A small network was trained on invented records. Each row is its activation on one of them, seen along a few directions.
Records have a field called Zelur. Each example row is followed by its value.
Records without Zelur are marked none.
Other fields move the rows too, some of them a lot.
In the rows, zero is written as 500.
Strong random noise was added to every row along 2 fixed directions; ignore it. To show where, here is one row again and again, with new noise each time:
491 691 543 548 336 428 403 526 555 347 613 666 569 614 540 505 355 501 518 539 576
553 572 541 525 444 511 502 485 577 405 520 615 574 586 553 491 442 493 554 472 588
637 396 538 481 614 652 656 419 610 507 377 529 578 547 575 477 586 481 608 390 607
578 465 537 463 579 660 621 425 596 521 415 525 564 570 577 502 577 489 587 482 607

577 347 573 752 458 436 281 504 453 420 487 686 472 438 513 334 478 488 576 285 481
v20
535 639 393 447 467 529 686 582 554 619 511 459 605 617 497 586 507 563 508 670 607
none
488 651 482 499 350 345 580 543 545 475 623 490 528 713 533 502 442 487 507 573 677
v17
532 492 427 509 584 552 598 398 541 510 423 414 550 415 477 446 588 448 502 441 475
v13
397 602 488 484 430 512 436 480 453 454 515 494 438 528 438 517 402 515 462 622 433
v13
571 308 503 479 705 670 560 414 501 571 357 486 468 320 487 468 596 483 613 420 521
v4
460 664 462 425 399 502 455 532 503 592 592 458 530 564 469 609 447 506 486 566 494
v4
395 775 403 459 372 450 453 603 445 468 635 535 526 605 580 623 461 581 403 679 531
none
482 428 526 475 429 561 494 517 472 501 439 461 479 470 486 479 585 507 541 530 574
v11
689 489 500 558 388 334 499 535 535 347 546 679 516 616 515 387 436 393 540 277 629
v17
760 393 440 618 425 268 574 593 532 344 504 555 601 506 470 484 326 537 443 266 472
v3
548 430 422 539 551 643 566 403 555 554 380 449 442 542 610 475 647 434 614 500 527
v13
531 438 482 512 546 504 591 493 536 574 505 435 527 528 526 531 509 461 606 466 527
v4
611 298 467 451 715 578 635 470 503 589 380 328 514 420 502 531 590 486 468 430 444
v3
576 504 560 581 448 393 438 558 562 422 522 592 481 439 445 454 390 501 444 376 429
v8
437 561 585 602 426 422 226 574 439 397 596 650 363 378 486 425 375 512 438 516 357
v8
526 223 546 564 702 663 395 445 474 565 287 551 433 379 488 430 634 545 578 299 465
v20
527 394 419 422 656 493 603 519 478 566 422 340 530 412 474 565 519 524 413 525 430
v3
408 482 605 612 502 603 359 411 527 528 515 568 505 582 615 444 588 430 616 482 596
v20
506 524 592 480 440 557 382 464 523 491 472 503 532 484 518 493 556 517 542 546 509
v11
686 257 554 506 608 493 625 504 578 438 364 448 571 473 486 440 580 441 614 228 507
v11
547 429 465 497 545 578 553 472 599 505 513 482 466 437 504 437 556 443 471 448 454
v8
444 601 406 364 603 549 762 528 576 613 501 367 539 651 508 599 596 546 493 718 615
none
556 464 473 513 471 409 493 413 552 386 544 560 491 481 496 404 495 459 528 353 583
v17

Here are new rows. What is Zelur for each?
370 709 478 445 303 438 426 536 518 523 630 434 532 600 460 593 463 579 462 818 463
v11
459 538 521 481 467 535 631 534 602 546 533 461 497 624 590 532 507 467 525 573 572
v8
384 394 511 435 612 711 437 432 443 582 489 461 443 485 448 472 561 537 478 597 411
v20
438 340 552 548 561 529 247 395 415 561 481 606 477 385 508 363 540 414 535 426 329
v20
363 609 434 429 464 468 497 520 460 580 602 356 486 554 527 639 457 544 394 781 443
v3
572 484 482 513 502 525 574 514 421 501 438 446 518 498 463 427 463 531 474 427 448
v13
580 364 457 422 602 629 675 474 465 613 407 387 491 524 539 571 571 546 451 568 500
v3
611 409 508 504 526 407 477 457 549 435 483 555 479 487 443 418 447 492 510 386 512
v17
